These are the activations of a small neural network, seen along a few directions. Each row is one input.
Each table varies a few parts of the input and shows all the possible inputs, shuffled.
Descriptions start from the smaller parts, as in this example, which fits no table here: one of 4 places along a line, together with either a single point or (one of 2 separate values, together with one of 5 places around a ring) or one of 11 places around a ring.
Shared parts are said once, and a part with two or three values counts as separate values.

A family of inputs:
R1: 149; 201; -459; 39; -259; 96; 80; -457; -79; 14; 236; 400; -252
R2: 175; 270; 288; -81; -51; -283; -68; -180; 171; 146; 242; -74; -384
R3: 275; -61; -73; -160; 111; 515; 242; 250; -235; -232; -222; -329; -55
R4: -132; 152; -44; -52; -414; -144; 28; -261; 127; 206; 114; -99; -223
R5: 10; 314; 20; 14; 234; -430; 53; -55; 268; 186; 25; -99; -505
R6: -118; 156; -426; 153; -70; -51; -212; -272; 21; 206; -36; 569; 75
R7: 152; 375; -345; 154; 70; -18; -276; -297; -188; 62; 106; 466; -125
R8: -88; 9; -95; -212; 36; 388; 230; 549; -39; -24; -195; -305; 424
R9: 4; -287; -77; 139; 122; -162; 102; 105; -15; -605; -383; 59; 415
R10: 197; 174; -123; -108; -168; -176; -41; -263; 117; 147; 188; -57; -368
R11: -23; 330; 141; 33; 28; -506; -233; 235; 305; 209; -41; 37; -178
R12: -224; 206; -225; 120; -327; -36; -178; -224; -151; 301; 157; 494; 227
R13: -150; 197; 174; -137; -263; -295; 98; -179; 177; 299; 180; -254; -273
R14: -158; 196; -286; 142; -33; -150; -231; -152; 226; 213; -40; 291; -4
R15: -122; -485; 363; -1; 549; 215; 192; 536; -36; 5; -190; -224; 170
R16: 241; -467; 527; -195; 384; 386; 72; 249; -212; -197; 151; -321; 23
R17: -286; -387; 396; -339; 292; 360; 200; 427; 152; -86; -172; -397; 245
R18: 211; -233; 43; 150; 167; -116; -24; 45; -231; -794; -185; 75; 158
R19: 322; -403; 69; 215; -25; -49; 202; -219; -169; -666; 55; -41; 224
R20: -243; 106; -149; 48; -285; -105; -260; -159; 83; 317; 124; 201; 176
R21: 71; -87; 1; -346; -110; 617; 217; 300; 126; -137; -355; -334; 80
R22: 33; 341; -129; 56; 119; -240; -152; -125; 55; 70; -6; 28; -420
R23: 49; 189; -245; -6; -486; 118; -60; -313; -192; 150; 185; 420; 19
R24: 78; 207; -393; 46; 63; -155; -75; -280; 91; 109; 29; 206; -252
R25: -141; -68; -41; 155; 386; 367; 226; 438; -116; 62; -312; -148; 183
R26: 34; -393; 524; -292; 175; 405; 291; 366; 24; -169; 104; -377; 179
R27: -224; 160; 269; -70; -177; -347; -234; 15; 182; 442; -36; -120; -100
R28: 196; 271; -60; 83; -158; -11; -199; -361; -45; 27; 293; 244; -126
R29: 221; 19; -64; 143; 454; 294; 257; 466; -284; -103; -54; -148; 32
R30: -131; -460; 58; 158; -201; -124; 10; 28; -107; -493; -148; -74; 529
R31: 28; -435; 263; 143; -281; -34; 112; -102; -251; -544; 75; -32; 336
R32: -295; 108; 1; 14; -235; -272; -219; -128; 152; 356; 38; 10; -13
R33: 80; -493; 326; -50; 689; 285; 252; 393; -94; -107; -112; -271; -100
R34: -185; 170; -184; 11; 63; -364; -278; -2; 165; 314; 22; 97; -131
R35: -6; 105; -44; 30; -399; 22; -123; -375; 3; 317; 164; 107; 14
Changing only one part turns R27 into R11. The same change can be made to R8. Which row results?
Answer: R25
What do these inputs look like to the network?
Answer: one of 5 places around a ring, together with either one of 3 separate values or one of 4 places along a line
Change only the place on the line of 4 in R6. List by row number the other rows that result.
Answer: R11, R14, R34
Change only the place on the line of 4 in R7. List by row number the other rows that result.
Answer: R5, R22, R24

A family of inputs:
R36: -99; 429; -338; -64; -319; -112; -323; -174; -99; 133; 29; 302; 156
R37: -42; 274; -75; -86; -71; -427; -280; -354; 175; 202; 272; 31; -205
R38: -98; 8; -160; 35; -259; -209; -194; -462; 94; -17; 46; 252; -96
R39: 28; -15; -454; 152; -416; -58; 28; -493; -211; -325; 113; 479; 224
R40: -49; 448; -110; -57; -89; -310; -304; -33; 199; 351; 94; 288; -119
R41: -363; -825; 768; 27; 402; 692; 222; 810; 198; 75; 98; -863; 411
R42: 136; -673; 117; -19; 635; 419; 603; 609; -58; -669; -506; -195; 472
R43: 50; 667; 82; -214; -96; -349; -185; -17; 14; 671; -51; 33; -626
R44: -34; 370; -78; -39; -9; -453; -33; -268; 227; 530; 92; -157; -629
R45: 180; 150; -402; 211; -581; 31; 17; -300; -100; -325; -41; 477; 160
R46: 291; -832; 650; 53; 803; 777; 449; 682; -437; -626; -146; -648; 252
What do these inputs look like to the network?
Answer: either one of 3 separate values or (one of 2 separate values, together with one of 4 places along a line)
